A small network was shown many inputs. Here are its activations along a few directions, one row for each input.
Each table varies a few parts of the input and shows all the possible inputs, shuffled.
Descriptions start from the smaller parts, as in this example, which fits no table here: one of 3 separate values, together with either a single point or one of 9 places along a line or (one of 5 places around a ring, together with one of 6 places along a line).
Shared parts are said once, and a part with two or three values counts as separate values.

Rows:
row 1: [ -5  33   8  21 -12 -17 -48   4  17 -14 -16  11]
row 2: [  9 -49  25 -72  23  71  43 -22 -23 -28 -21 -42]
row 3: [-32 -47 -17 -25  50  10  49 -41 -14 -16  -3 -33]
row 4: [-41  29  -3  52 -20 -12  15  27  -4  41   1 -35]
row 5: [ 48  36  12  12 -26 -18 -34  33  10  20  34  43]
row 6: [ 19  29   2   8 -12 -13 -53  12   9 -12  15  52]
row 7: [ 36 -58   0 -59  29  12  15 -36 -23 -26  14  29]
row 8: [ 17  38 -27  19 -20 -19   2  42 -28  51  60  40]
row 9: [ -8  30  29  39 -35 -18 -19  28  37   4 -26 -33]
row 10: [-36  35 -32  28  -7 -13 -11   9 -19  17  12   5]
row 11: [-12  31 -39  15  -7 -12 -17  19 -30  19  42  48]
row 12: [-15 -37  36 -26   8  37  35 -24  33 -16 -64 -73]
row 13: [ 21 -69   5 -11  27  -9  22 -51  35 -40 -47 -12]
Question: What do these inputs look like to the network?
Answer: either one of 5 separate values or (one of 2 separate values, together with one of 4 places along a line)
Question: Which other rows belong to the same alternative as row 5? List them by row number.
Answer: row 1, row 4, row 6, row 8, row 9, row 10, row 11

Rows:
row 14: [ 71   1   1 -16  -7 -25 -63  -5  13 -31  20  91]
row 15: [ -6 -57  17 -34  27  33  42 -35  -1 -28 -36 -44]
row 16: [ 18 -63  36 -37  21  20  22 -44  42 -43 -61 -44]
row 17: [ -3  42  27  43 -34 -23 -38  24  35   8 -23 -15]
row 18: [-50   5 -24  14   8  10  36   4 -31  32  13 -24]
row 19: [-32 -29 -15 -24  25  28  51 -22 -28   5  -8 -40]
row 20: [ 12  34  42  35 -37 -14 -51  20  64 -16 -48 -14]
row 21: [-29  40  -1  43 -27 -22 -11  31  10  23   1 -19]
row 22: [-48  42 -26  46  -8 -13  16  28 -16  40  20 -25]
row 23: [ 27  35 -44   1  -4 -14 -15  29 -53  37  86  84]
row 24: [ 39 -50 -12 -69  37  19  12 -30 -35 -28  38  50]
Question: What do these inputs look like to the network?
Answer: either one of 3 separate values or one of 8 places along a line

Rows:
row 25: [ 26   1 -25 -25  10 -12 -50 -11   1 -29  11  76]
row 26: [ 12 -15  51 -44   3  47  -4 -19  21 -35 -45 -47]
row 27: [ 20  -7   8  43 -31 -41   2   4  63   6 -40 -18]
row 28: [ 29 -39  46 -38   0  32  12  -4  21 -23 -17 -23]
row 29: [-51 -18  -6 -25  31  32  26 -31 -15  -8 -29 -64]
row 30: [  9 -47  19 -17  10 -12   2 -28  36 -46 -35  -9]
row 31: [-29  47  20  48 -34 -18 -65   8  35 -17 -46  -1]
row 32: [ 48  12   0 -42   0  30 -39   9 -14 -13  35  62]
row 33: [ -8  55  45  26 -44  24 -55  38  17   4 -27 -16]
row 34: [ 46  50  19  13 -31 -21 -37  52  13  24  39  26]
row 35: [-40  67  25  26 -34  31 -20  48 -19  17 -13 -27]
row 36: [-37 -42 -10 -19  27  16  43 -17 -14   3   0 -39]
row 37: [-11 -15 -28 -15  15  -3  21 -17 -49  20  38  27]
row 38: [ -4 -30  25 -41  13  40  42   4  -9   2  -5 -35]
row 39: [-76  54 -10  47 -24   5 -17  26 -20  20 -11 -29]
row 40: [ -8 -22  24 -23  13   5 -14 -44  37 -58 -62 -32]
row 41: [ -9 -36 -28  -9  18   4  44 -16 -32  11  21 -11]
row 42: [ 26 -24   5 -29   4  29  45   4 -27   9  19  -9]
row 43: [-20  46 -33  35 -20 -36  -5  32 -24  40  58  10]
row 44: [ 23  39  -4  35 -24 -59 -46  25  32   7  22  39]
row 45: [ 15  62   0  12 -28 -15  -1  58 -22  37  52  15]
row 46: [ 24  -4   2 -33   2  23  21   6 -44  17  37  28]
row 47: [ 61 -34  22 -29  -5  21  12  -1   2 -10   2   2]
row 48: [  0 -24 -30   3  32 -29  -1 -30 -24  -2  14  44]
row 49: [-42 -22  -4  -4  43   5   8 -50  15 -42 -47 -43]
row 50: [  7  12  15  16 -27   9  48  40  11  49 -12 -43]
row 51: [ 38 -24  -7 -15   6 -27 -24 -20  -1 -17   0  53]
row 52: [ 41 -43  -4  -7   5 -22   3 -25  17 -33 -17  17]
row 53: [ -9   2 -50  -4  33 -14 -27 -24 -23 -15  25  66]
row 54: [ 15  23 -17 -40   3  39  -3  11 -43   1  50  53]
row 55: [ 40   2  36  19 -38   0  14  32  43  28 -23 -32]
row 56: [-32  -1 -14  40 -11 -13  47  11  13  56  -2 -48]
row 57: [-65  48 -10  68 -10 -20 -41   4  14  -4 -30 -11]
row 58: [-19  11 -48 -21  14  13  -3 -11 -49   6  51  51]
row 59: [-27 -47  -9   3  38 -10  26 -35  15 -29 -18 -19]
row 60: [-22  -9 -12  61   0 -41  24  -9  44  30 -19 -29]
row 61: [-19  -7  29 -47  16  56  26 -10 -10 -11 -34 -59]
row 62: [ 59 -15  19 -34  -3  15 -15   3 -16   1  22  37]
row 63: [  3 -43 -30  12  33 -23  25 -32  -5 -16  -1   7]
row 64: [-12  36 -31  54  -4 -59 -28  18   9  19  37  28]
Question: The inputs of row 41 and row 47 match in every part but one. If row 58 is changed in the same way as row 41 into row 47, which row does it become?
Answer: row 32
Question: The inputs of row 34 and row 45 match in every part but one. If row 33 is changed in the same way as row 34 into row 45, which row does it become?
Answer: row 35
Question: What do these inputs look like to the network?
Answer: one of 5 places around a ring, together with either one of 3 separate values or one of 5 places along a line
Question: A walk changes only the place on the line of 5. It starts at row 54 and steps to row 46. List the rest of the walk in order.
Answer: row 42, row 38, row 61
Question: A walk changes only the place on the line of 5. It starts at row 49 and steps to row 59. List the rest of the walk in order.
Answer: row 63, row 48, row 53

Rows:
row 65: [  0   5  29   9 -30  21   6  18   9   0 -28 -35]
row 66: [-24  27  31  17 -33  13 -20  20  12   7 -39 -26]
row 67: [-46  10   6  41 -10 -28  -1   8  31  10 -37 -52]
row 68: [-72  12 -52  24  24 -14  26  -7 -45  12  35  -1]
row 69: [ 31  30 -21  39 -17 -45 -16  31   5  37  33  55]
row 70: [-12 -26 -24  -1  11 -15  72  -5 -26  41  32 -28]
row 71: [-14 -36  -3  -9  35   2  51 -28   5  -7 -25 -51]
row 72: [ 47 -39  -9 -23  16 -12   2 -34  15 -33 -14  30]
row 73: [-33  33 -31  46 -13 -28  36  40   2  52  19 -23]
row 74: [ 22  57  -3   7 -25  -3 -20  51   0  33  47  27]
row 75: [ 17 -49 -25 -37  25  -2 -10 -47   8 -44 -11  47]
row 76: [  8  37  42   1 -24 -10 -45  23  29 -14 -15   1]
row 77: [  8 -14   2 -22  -2  32  44  11 -45  42  32  -1]
row 78: [-59  20 -14  40   2 -16 -14 -15  21   0 -32 -46]
row 79: [ 38  -9   1 -43   2   9  13  14 -28  25  58  26]
row 80: [ 31  12  37  -7 -24   1 -21  20  27 -21  -3  -6]
row 81: [-47  31 -28   6   7  29   0   7 -70  10  32  19]
row 82: [  7  20  -6  32  -6 -32 -57 -20  29 -20 -21  32]
row 83: [-23 -29   5 -44  28  56  18 -28 -25 -23 -24  -7]
row 84: [ -4   6 -51  15  19 -33 -34  -6 -43  -2  45  74]
row 85: [-47 -43 -16 -21  45  16  43 -46  -1 -20 -19 -31]
row 86: [ 42 -16  36 -27  -3  18  -9   5  21 -15   3  -6]
row 87: [-38  39  10  18 -19  26 -32  -3   0  -3 -35 -20]
row 88: [-10 -38   9  15  13  -6  41  -9  23   8 -21 -58]
row 89: [ 38 -18  16 -54  18  24  -3 -13   0 -32  -2   0]
row 90: [ 41 -13  16  28 -17 -32 -17   1  39 -18 -14  24]
row 91: [-22 -12   5  32 -10 -22  26   6  29   3 -26 -59]
row 92: [-13  35 -29 -19  16   1 -32  15 -58  -7  55  45]
row 93: [ -5  48  19  -2 -12   2 -58   0  16 -24 -10   6]
row 94: [ 18  11  21  35 -15 -42 -42   1  40  -9 -25  30]
row 95: [ 52 -39  13   6  -3 -16  -4 -16  35 -15  -7  24]
row 96: [  8 -21  19 -34  18  44  26 -14 -19  -9 -29 -26]
row 97: [  8 -27   0 -66  29  34 -13 -24  -7 -44   1  18]
row 98: [-11  50 -11  25 -34  21   9  50 -13  51  20   0]
row 99: [ 11 -22  33 -11  -7  37  19   2   1   6 -23 -35]
row 100: [ 51 -33 -28 -15  -3 -30  17  -9 -18  23  44  52]
Question: The inputs of row 95 and row 88 match in every part but one. If row 82 is changed in the same way as row 95 into row 88, which row does it become?
Answer: row 78
Question: What do these inputs look like to the network?
Answer: one of 4 places along a line, together with either one of 3 separate values or one of 6 places along a line
Question: Which other rows does row 70 become when the choice among 3 separate values takes its other values? List them by row number.
Answer: row 68, row 73
Question: Which other rows agree with row 76 in the place on the line of 4? List them by row number.
Answer: row 74, row 79, row 80, row 86, row 89, row 92, row 93, row 97
Question: Which other rows agree with row 81 in the place on the line of 4? List them by row number.
Answer: row 65, row 66, row 77, row 83, row 87, row 96, row 98, row 99
